These are the activations of a small neural network, seen along a few directions. Each row is one input.
Each table varies a few parts of the input and shows all the possible inputs, shuffled.
Descriptions start from the smaller parts, as in this example, which fits no table here: line(4) and (point or ring(11) or (values(3) and ring(5))).
Shared parts are said once, and a part with two or three values counts as separate values.

Other details of the inputs shift rows strongly along two fixed directions, in all tables alike. That doesn't count.

Rows:
r1: -0.602 0.609 -0.372 0.242 -0.314 -0.614 1.193 -2.432 0.060 0.988 -0.302 0.451 0.235
r2: -0.808 0.917 -0.964 0.457 -0.399 -0.692 1.064 -1.899 0.462 0.835 -0.503 0.878 -0.149
r3: 0.129 -0.525 -0.252 0.198 -0.201 -1.150 0.894 -2.692 1.154 0.819 0.839 0.164 0.032
r4: 0.425 0.207 0.177 -0.666 -0.503 -0.025 -1.383 1.326 -0.349 -0.401 0.740 0.388 -0.217
r5: 1.319 -0.347 0.993 -0.740 -0.240 -0.320 -0.899 0.674 -0.294 -0.806 1.079 -0.244 -0.547
r6: -0.105 0.062 0.665 -0.077 0.076 0.774 0.297 1.152 -1.265 -0.152 -0.334 -0.986 0.294
r7: 0.535 -0.311 0.797 -0.465 -0.165 0.563 -0.607 1.224 0.394 0.344 0.113 -0.257 0.359
r8: -0.486 -0.053 -0.795 0.338 -0.450 -0.215 0.285 -2.055 1.605 1.085 -0.123 -0.012 -0.767
r9: -0.234 0.313 0.356 -0.309 0.002 -0.079 -0.377 1.306 -1.306 -0.418 -0.109 -0.330 0.927
r10: 0.784 -0.538 0.424 -0.466 0.233 0.013 -0.226 1.336 0.337 -0.641 0.636 0.170 0.233
r11: -0.591 0.670 -0.504 0.484 -0.280 -0.490 1.201 -2.430 0.378 1.060 -0.628 0.392 -0.120
r12: -0.235 0.685 0.336 -0.077 -0.376 0.342 0.213 1.675 -0.825 0.038 -0.471 -0.526 0.071
r13: 1.091 -0.571 1.043 -0.484 0.129 0.106 -0.152 1.250 0.803 -0.071 0.126 -0.515 -0.288
r14: -0.808 0.605 -0.787 0.470 -0.126 -0.904 0.703 -1.849 0.002 0.602 -0.239 0.999 0.492
r15: -1.685 -5.777 -5.309 4.749 7.388 5.824 -0.660 -1.722 -0.858 -6.826 -0.636 0.924 -1.992
r16: 0.089 0.514 0.607 -0.226 -0.348 0.357 -0.417 0.840 -1.824 -0.603 0.040 -0.864 -0.526
r17: 1.107 -0.201 1.010 -0.722 -0.230 0.103 -0.206 1.233 1.030 -0.129 -0.005 -0.643 -0.633
r18: 0.417 -0.750 0.749 -0.240 0.301 0.430 -0.862 0.999 -0.076 -0.003 0.361 -0.081 0.876
r19: -0.038 0.058 -0.862 0.289 -0.355 -0.853 0.565 -1.611 1.748 0.443 0.167 0.270 -1.011
r20: -0.255 0.562 0.042 -0.021 -0.153 0.709 0.082 1.604 -0.354 -0.301 -0.764 -0.781 -0.719
r21: -0.734 0.890 -1.038 0.365 -0.326 -0.352 0.867 -1.558 0.802 0.560 -0.776 0.489 -0.864
r22: -0.619 -0.125 -0.883 0.202 -0.103 -0.896 -0.246 -1.715 0.532 0.573 0.588 0.732 0.812
r23: -0.816 0.928 -0.933 0.426 -0.405 -0.664 1.026 -1.668 0.655 0.943 -0.700 0.695 -0.453
r24: 0.363 0.652 0.715 -0.507 -0.047 0.754 0.090 1.329 -0.018 -0.139 -1.061 -0.425 -0.494
r25: -0.101 -0.272 -0.566 0.365 -0.148 -1.447 0.440 -1.955 0.936 0.527 0.734 0.727 0.349
r26: 0.658 -0.146 0.666 -0.660 -0.349 0.266 -1.387 0.939 -0.470 -0.379 0.767 -0.113 -0.225
r27: 0.419 -0.653 0.641 -0.438 0.173 0.720 -0.624 1.072 0.074 -0.006 0.394 -0.192 0.536
r28: 0.400 -0.690 0.647 -0.483 0.296 0.248 -1.065 0.773 -0.246 -0.201 0.477 -0.094 1.168
r29: -0.048 0.272 0.692 0.050 -0.067 0.770 0.320 1.268 -0.972 0.056 -0.641 -1.069 0.039
r30: 1.044 -0.035 0.433 -0.658 -0.308 -0.491 -0.959 1.135 -0.193 -0.935 0.994 0.277 -0.576
r31: 0.800 -0.370 0.373 -0.300 0.151 0.075 -0.230 1.591 0.844 -0.414 0.150 -0.005 -0.388
r32: -0.522 -0.193 -0.716 0.484 -0.361 -0.434 0.389 -2.177 1.448 1.387 0.018 0.141 -0.363
r33: -0.596 0.728 -0.459 0.416 -0.307 -0.502 1.157 -2.116 0.580 1.182 -0.842 0.213 -0.427
r34: 0.230 0.817 0.122 -0.466 -0.178 0.109 -0.622 1.079 -1.170 -0.943 -0.051 0.583 -0.422
r35: 0.256 0.071 0.046 -0.446 -0.235 0.582 -0.688 1.637 0.811 -0.086 -0.151 -0.060 -0.416
r36: -0.959 0.751 -0.645 0.626 -0.609 -0.281 1.138 -2.028 0.343 1.108 -0.768 -0.809 -0.963
r37: 0.334 0.021 0.782 -0.478 0.450 0.238 -0.372 0.765 -1.069 -0.570 -0.320 0.068 1.132
r38: 0.298 0.103 0.315 -0.497 -0.373 0.265 -0.632 1.638 0.462 0.250 0.187 0.241 0.377
r39: -0.344 0.462 0.097 0.120 -0.076 0.595 0.198 1.666 -0.595 -0.067 -0.695 -0.641 -0.377
r40: 0.154 -0.268 0.132 -0.460 -0.006 0.461 -0.649 1.434 0.179 -0.092 0.430 0.298 0.540
r41: -0.294 0.358 0.400 -0.025 -0.070 0.085 -0.089 1.472 -1.196 -0.168 -0.226 -0.329 0.663
r42: 0.138 -0.661 -0.116 0.377 -0.012 -1.315 0.574 -2.573 0.915 0.700 0.767 0.272 0.378
r43: 0.096 -0.763 -0.294 0.244 0.202 -1.225 0.275 -2.624 0.638 0.292 0.838 0.224 0.640
r44: -0.110 -0.105 0.721 0.133 0.216 0.494 0.033 1.021 -1.373 -0.173 -0.355 -0.817 0.676
r45: 1.227 -0.479 1.225 -0.617 -0.050 -0.070 -0.117 1.097 0.602 -0.047 0.383 -0.411 0.104
r46: 0.333 0.157 0.967 -0.305 0.310 0.329 -0.096 1.000 -0.895 -0.204 -0.474 0.089 0.908
r47: 0.196 -0.213 0.369 -0.364 -0.024 0.055 -0.867 1.418 0.021 0.032 0.401 0.360 0.915
r48: 0.081 0.613 0.366 -0.510 -0.009 0.342 0.084 1.445 -0.616 -0.324 -0.347 0.455 0.488
r49: -0.729 0.026 -1.209 0.509 -0.356 -0.510 0.292 -1.651 1.424 1.082 0.077 0.594 -0.392
r50: -0.337 0.361 0.208 -0.108 -0.071 0.486 0.162 1.522 -1.077 -0.284 -0.202 -0.452 0.255
r51: -0.084 -0.324 -0.627 0.158 0.042 -1.377 0.135 -1.903 0.648 0.158 0.789 0.641 0.599
r52: 0.010 0.137 -0.639 0.222 -0.605 -1.428 0.784 -1.954 1.490 0.896 0.559 0.633 -0.241
r53: -0.060 -0.017 0.727 -0.252 0.113 0.171 -0.240 0.830 -1.498 -0.315 -0.205 -0.802 1.035
r54: -0.500 0.764 -0.684 0.342 -0.349 -0.742 0.421 -2.763 -0.511 0.216 0.037 0.595 -0.730
r55: -0.146 0.731 0.144 -0.221 -0.437 0.088 -0.507 1.215 -1.608 -0.677 0.079 -0.321 -0.552
r56: -0.080 0.342 0.668 0.024 -0.065 0.722 0.299 1.411 -0.717 0.200 -0.837 -1.182 -0.279
Each input here is: values(2) and line(4) and (point or line(6)).
Changing only the line(4) part turns r1 into r27. The same change can be made to r54. Which row results?
> r26
Changing only the line(4) part turns r53 into r28. The same change can be made to r44. Which row results?
> r18
List by row number the other rows that have the line(4) part and the values(2) part in common with r42.
> r3, r5, r13, r17, r43, r45
Which other rows does r8 become when the values(2) part takes its other values? List them by row number.
> r35
Start at r9 and move only the line(6) part, one step at a time. The first step leads to r41. Which rows follow, in order?
> r50, r12, r39, r20

Rows:
r57: 0.928 -1.126 -0.389 0.488 0.018 -0.720 0.764 -4.262 2.491 0.578 0.753 -0.149 -2.066
r58: 0.527 0.031 -1.635 0.661 -0.229 -1.627 0.950 -3.557 1.816 -0.700 0.948 1.118 -2.913
r59: 0.335 -1.900 1.101 0.361 1.447 3.171 -1.422 4.524 -2.021 -2.072 -0.283 -2.934 -0.514
r60: -2.005 1.882 -2.320 1.507 0.108 -0.100 2.944 -2.459 0.443 0.644 -2.317 0.796 -1.520
r61: -0.390 -0.473 -2.573 0.706 -0.044 -1.293 0.311 -2.324 3.837 0.551 0.925 2.441 -0.892
r62: 0.476 7.059 4.763 -4.643 -8.771 -5.908 0.933 0.420 1.079 8.605 -0.133 -1.555 1.106
r63: 2.268 6.110 7.458 -5.445 -5.664 -2.170 0.642 7.815 -0.858 5.361 -2.444 -1.986 3.015
r64: 0.840 -1.964 0.008 0.744 0.492 -1.626 0.989 -4.709 1.256 0.177 1.527 -0.916 -0.597
r65: -1.863 1.406 -2.883 1.383 -1.112 -0.430 1.004 -2.460 0.577 0.554 -0.341 0.222 -3.068
r66: -0.250 -0.934 0.489 0.170 1.299 2.852 -1.937 4.216 -3.842 -2.563 0.186 -1.345 0.343
r67: -0.094 -2.620 -1.094 0.883 0.819 -1.220 0.352 -3.549 3.372 1.373 1.454 0.485 1.461
r68: -0.634 0.749 0.207 0.082 1.949 3.077 -0.376 4.540 -3.529 -2.948 -2.460 0.028 0.697
r69: -0.429 0.235 -0.317 -0.017 0.858 2.910 -2.464 4.727 -3.430 -3.082 -0.454 -0.618 -0.898
r70: -0.096 -1.819 -1.514 0.674 0.387 -0.275 0.165 -3.111 4.573 1.700 0.734 1.174 -0.067
r71: -0.958 -0.561 -2.592 0.589 0.344 -1.444 -0.852 -3.212 1.860 0.309 1.185 2.942 0.935
r72: -0.354 -0.442 1.020 0.410 2.334 3.015 0.124 4.077 -3.932 -2.393 -1.783 -0.713 1.984
r73: 2.222 -2.542 1.789 -0.500 2.367 1.733 -2.120 3.137 -2.719 -3.989 1.586 -0.409 0.653
r74: -0.790 -1.797 -1.697 0.860 0.781 -1.422 -0.378 -3.709 1.361 0.743 1.886 2.208 2.327
r75: 0.256 -1.347 1.648 0.626 2.529 3.311 0.590 4.344 -2.055 -1.830 -2.239 -2.290 1.124
r76: 0.010 0.055 -1.469 0.463 0.087 -1.834 -0.219 -4.448 -0.279 -1.017 1.271 1.501 -1.111
What is each input in this table made of?
> line(4) and ring(5)
Changing only the line(4) part turns r60 into r65. The same change can be made to r63. Which row results?
> r62
Which other rows does r71 become when the line(4) part takes its other values? List them by row number.
> r68, r69, r76
Start at r57 and move only the ring(5) part, one step at a time. The first step leads to r58. Which rows follow, in order?
> r76, r73, r64

Rows:
r77: 5.911 -0.507 6.328 -4.951 -2.050 -1.287 -4.508 9.626 1.725 -0.261 2.695 0.203 2.228
r78: -2.811 -1.202 -2.467 2.313 1.265 0.011 1.169 -6.543 -0.033 1.590 -0.602 0.085 1.347
r79: 0.100 6.555 3.878 -3.652 -6.471 -5.872 3.381 -1.339 1.567 7.117 -1.850 -1.259 1.019
r80: 1.456 -0.017 3.417 -1.180 0.012 1.408 -0.622 6.268 -2.536 -0.433 -0.256 -3.277 1.682
r81: 0.553 -3.106 0.175 1.656 4.105 5.791 -0.172 2.994 -1.810 -3.584 -1.687 -1.917 -1.477
r82: 0.272 2.074 3.688 -2.454 -0.681 -0.885 0.213 5.058 -3.264 1.097 -0.512 0.193 4.825
r83: -2.837 -3.211 -5.398 3.377 2.768 0.684 -0.632 -7.807 -0.554 -2.274 0.720 1.933 -1.112
r84: -1.475 3.316 -1.085 -0.326 -2.405 -4.778 0.982 -5.276 -1.138 1.990 1.479 2.923 2.643
r85: -3.247 -4.015 -6.351 5.697 5.798 6.548 1.465 -2.029 2.390 -3.493 -2.500 0.152 -4.123
r86: 1.011 -0.832 0.791 -0.525 -2.144 -3.960 1.635 -5.384 5.914 4.909 1.490 0.715 2.117
r87: 2.536 0.032 1.986 -2.240 0.914 2.569 -2.242 8.258 -1.878 -4.483 -1.133 -1.039 -2.252
r88: -0.327 3.037 -0.332 -0.575 -3.608 -3.684 1.332 -5.790 0.138 2.993 1.059 0.902 -1.764
r89: -1.465 1.242 -3.576 1.040 -0.628 0.362 0.110 -1.246 2.375 0.318 -0.024 1.480 -3.437
r90: 0.323 -3.366 -1.053 1.821 3.125 3.090 -2.112 3.210 -2.897 -5.486 1.120 -1.094 -1.698
What is each input in this table made of?
> values(2) and (point or line(6))
Which other rows does r90 become when the line(6) part takes its other values? List them by row number.
> r83, r84, r87, r88, r89
